These are the activations of a small neural network, seen along a few directions. Each row is one input.
Each table varies a few parts of the input and shows all the possible inputs, shuffled.
Descriptions start from the smaller parts, as in this example, which fits no table here: one of 8 places around a ring, together with either a single point or one of 9 places along a line or (one of 3 separate values, together with one of 6 places along a line).
Shared parts are said once, and a part with two or three values counts as separate values.

Other details of the inputs vary at random and push rows far along two fixed directions, the same in every table; ignore that.

A family of inputs:
R1: [ -0.3  35.6   9.4  20.1 -23.5 -47.6  26.5 -32.3 -33.7 -11.6  37.1  70.4]
R2: [  2.3 -42.5 -10.5 -17.9  23.3  33.5 -19.0  47.7  33.4  11.6 -15.0 -47.0]
R3: [  3.3   8.5  61.2   0.7 -12.8   8.0   7.3   8.4  20.2   1.8  32.2  14.5]
R4: [-20.4  10.0 -61.1 -24.4   2.1 -17.5 -13.6  -3.1 -30.8   1.7 -23.9  16.1]
R5: [-14.4  34.3  13.2 -23.0 -28.3 -34.0  23.7 -56.6 -45.4 -14.5  27.2  74.4]
R6: [ -3.1  -8.1 -63.5   1.8   9.5 -31.5   3.3  -2.4 -25.8  -5.7  -7.0  27.0]
R7: [  1.9   8.3  70.3   4.0  -4.7   6.9  16.1  -4.7  17.9 -17.8  15.8 -21.4]
R8: [ -2.8 -30.5 -48.5   4.0  18.2  24.9 -19.6  19.1   3.2  25.3 -20.6 -17.3]
R9: [  3.9  16.8  61.9   2.1 -15.5  16.9   2.8 -24.7  18.3   3.7  16.8  -1.1]
R10: [ 17.7  21.0  64.8  18.3 -10.0   5.5   7.1 -16.1  17.4  -5.5  11.9 -15.1]
R11: [ 10.1 -11.6 -16.4   4.5  28.9  22.3 -21.4  38.3  34.4   4.3 -21.8 -66.3]
R12: [  6.2  -6.1  69.4  -1.5 -14.7  17.1  11.9 -13.3  17.0   2.6  18.6   8.6]
R13: [-14.8  10.6 -60.3  -2.7  12.8 -29.9 -14.9  -4.7 -37.0  -7.7 -19.1   4.9]
R14: [  7.6 -47.7 -12.9   3.3   9.7  44.1 -19.2  41.2  32.2  16.7 -17.0 -41.6]
R15: [ 17.0 -37.9 -13.6  10.1  23.8  24.3  -6.9  51.0  35.4   9.8 -22.2 -55.5]
R16: [-13.3   7.6 -62.7  -7.3  12.4 -26.8  -5.5  -1.1 -31.9 -13.4 -19.3  13.4]
R17: [ -3.5  21.4  57.8  -7.5 -16.1  15.2   4.0 -18.1  18.1  -3.6  10.6  -7.5]
R18: [  4.9  -0.7 -62.8  19.3   2.3 -21.1  -1.3 -11.9 -32.5   9.0  -7.6  21.6]
R19: [-10.3  20.2  69.5 -22.0 -10.0  12.3  15.2 -10.4  17.0  -7.6   6.9  -6.8]
R20: [  8.0  -9.0 -65.4  18.2  -7.6 -22.4   3.6  -6.2 -27.6   1.0  -3.6  28.8]
Each input here is: one of 2 separate values, together with either a single point or one of 9 places around a ring.
- Changing only the choice among 2 separate values turns R15 into R12. The same change can be made to R7. Which row results? => R5
- Change only the choice among 2 separate values in R8. List by row number the other rows that result. => R18

A family of inputs:
R21: [ -5.9  21.9  35.0 -11.4 -16.5  -5.7  12.0 -20.7  -4.3 -10.9   6.9  12.4]
R22: [  0.3  -1.0  12.2   5.2  -4.1   7.5   2.4 -11.2   0.6   3.8   1.4   1.4]
R23: [ -8.0  22.2  34.1 -10.4 -11.7  -6.3  10.3 -21.2  -4.6  -9.7  10.9  14.0]
R24: [ -9.8  10.9  -4.3 -11.6   0.7  -9.0  -1.2  -6.6  -9.6  -3.7  -1.3  10.8]
R25: [ -1.0  14.9 -17.8  10.6  -2.7 -19.3  -1.3 -16.0 -19.3  -7.9  -2.2  10.9]
R26: [ 11.2  -4.6  35.9  13.7  -3.2  17.9   1.0   9.1  25.0   7.2  10.2 -15.8]
R27: [  2.5  12.6 -38.8   8.7   2.8 -25.9   2.6 -13.1 -24.6  -6.8  -5.5  15.8]
R28: [  1.5  -8.7   1.2   1.5   1.7  11.7  -3.4  -1.3   5.0   5.7  -5.1 -10.3]
R29: [ -2.3  -3.4 -42.6  -4.1  -2.0 -11.9  -4.3 -15.8 -23.9   1.7  -7.1  21.2]
R30: [ 11.7 -17.5  37.2   8.0   3.7  19.5   5.3  21.9  27.3   0.0   8.8 -26.4]
R31: [ -8.8  16.6  18.4 -10.6  -5.6  -5.5   5.4 -13.6  -4.7  -7.4   5.7   9.3]
R32: [-13.2  12.0 -31.7 -13.2   0.3 -19.0  -2.5 -11.4 -23.7  -4.4  -4.9  24.4]
R33: [ -1.9  29.4  90.6  -7.5 -22.4   4.3  21.1 -28.4  12.0 -13.5  22.8   3.9]
R34: [  3.2 -34.7 -36.3  -3.9  22.8  29.0 -21.6  37.7  19.4  14.1 -27.5 -47.2]
R35: [ 11.7 -15.1  34.9   7.0   0.9  15.6   6.2  16.0  25.7  -3.0   7.5 -21.7]
R36: [ -1.1   4.1 -42.9  11.1  -4.9 -17.2  -2.2  -9.6 -24.3   6.7   1.7  33.8]
R37: [  8.6 -44.2 -68.0   2.2  29.6  25.4 -29.5  59.3  27.3  18.5 -30.4 -49.1]
R38: [-11.9  11.8 -28.8 -12.3   1.1 -20.0  -3.3 -10.9 -23.8  -3.0  -4.1  25.8]
R39: [ 12.7  -9.8  30.5  10.5  -1.0  21.7  -1.9  16.0  27.0   8.2   8.0 -20.4]
R40: [-10.1  11.9 -21.0 -11.3   0.9 -19.8  -3.0 -11.2 -22.5  -1.9  -2.1  26.1]
R41: [ 10.3 -18.6  31.8  10.2   5.6  17.6   5.2  23.3  27.9   2.5   6.2 -29.1]
R42: [  0.2 -10.8 -29.5   7.8   3.7 -10.6   2.7   7.7 -12.1   3.8   0.0  10.2]
- Describe the family of inputs behind these rows. => either one of 2 separate values or one of 8 places along a line or (one of 3 separate values, together with one of 4 places along a line)
- Change only the choice among 3 separate values in R35. List by row number the other rows that result. => R29, R37

A family of inputs:
R43: [  8.8  -5.5 -11.9  20.2 -22.2  -6.8   7.5 -31.9 -19.6   5.9  21.0  47.8]
R44: [ -2.5 -13.0   4.5 -10.0  13.9  19.2 -10.9  31.2  24.0   9.7  -4.2 -20.3]
R45: [ -6.5  32.7  60.7 -15.5 -18.8  -5.0  15.9 -39.2  -4.1 -18.1  11.1  12.5]
R46: [ -6.7  -8.5  -6.4 -17.4  18.3  28.5 -21.0  31.2  25.2   5.5 -30.3 -55.2]
R47: [ 19.9  -3.0  42.4  23.9 -23.9   8.1  16.5 -30.2   1.6   8.9  28.4  26.0]
R48: [  2.2   6.3 -64.5  18.7   3.2 -31.3  -6.5  -3.1 -31.6  -0.9  -6.4  27.4]
R49: [ 9.0 10.3 23.7 15.9 -3.3 -8.4  8.0 -3.5  6.4 -5.1 10.2 -3.8]
R50: [-15.7  -9.8 -65.4 -11.9   2.6 -22.7  -0.5  -2.4 -34.7   1.0  -9.7  38.7]
R51: [ -5.1  26.5  64.4  -9.2 -14.4  -8.0  15.4 -41.5  -8.1 -14.7  16.8  12.4]
R52: [  0.2  -1.8 -83.6   9.7   9.0 -33.8  -2.3   2.4 -32.9  -5.1 -11.6  23.2]
R53: [ -2.2 -19.2  -3.2 -14.6  12.8  20.3 -12.7  37.6  24.1   7.9  -7.3 -25.8]
R54: [ -8.8  -1.5   2.9 -12.4  17.8  27.8 -19.7  23.5  25.2  10.4 -25.9 -52.8]
R55: [ 11.3 -12.1   8.2  16.3  12.1   8.9   2.2  23.2  16.7  -2.0  -2.1 -35.0]
R56: [ -3.9  -1.3  28.3 -13.6  -7.2   3.5   7.9   2.9   7.8  -3.4  10.1   5.0]
- Describe the family of inputs behind these rows. => either one of 2 separate values or (one of 3 separate values, together with one of 4 places along a line)
- Change only the place on the line of 4 in R53. List by row number the other rows that result. => R44, R50, R56
- Change only the choice among 3 separate values in R52. List by row number the other rows that result. => R45, R56
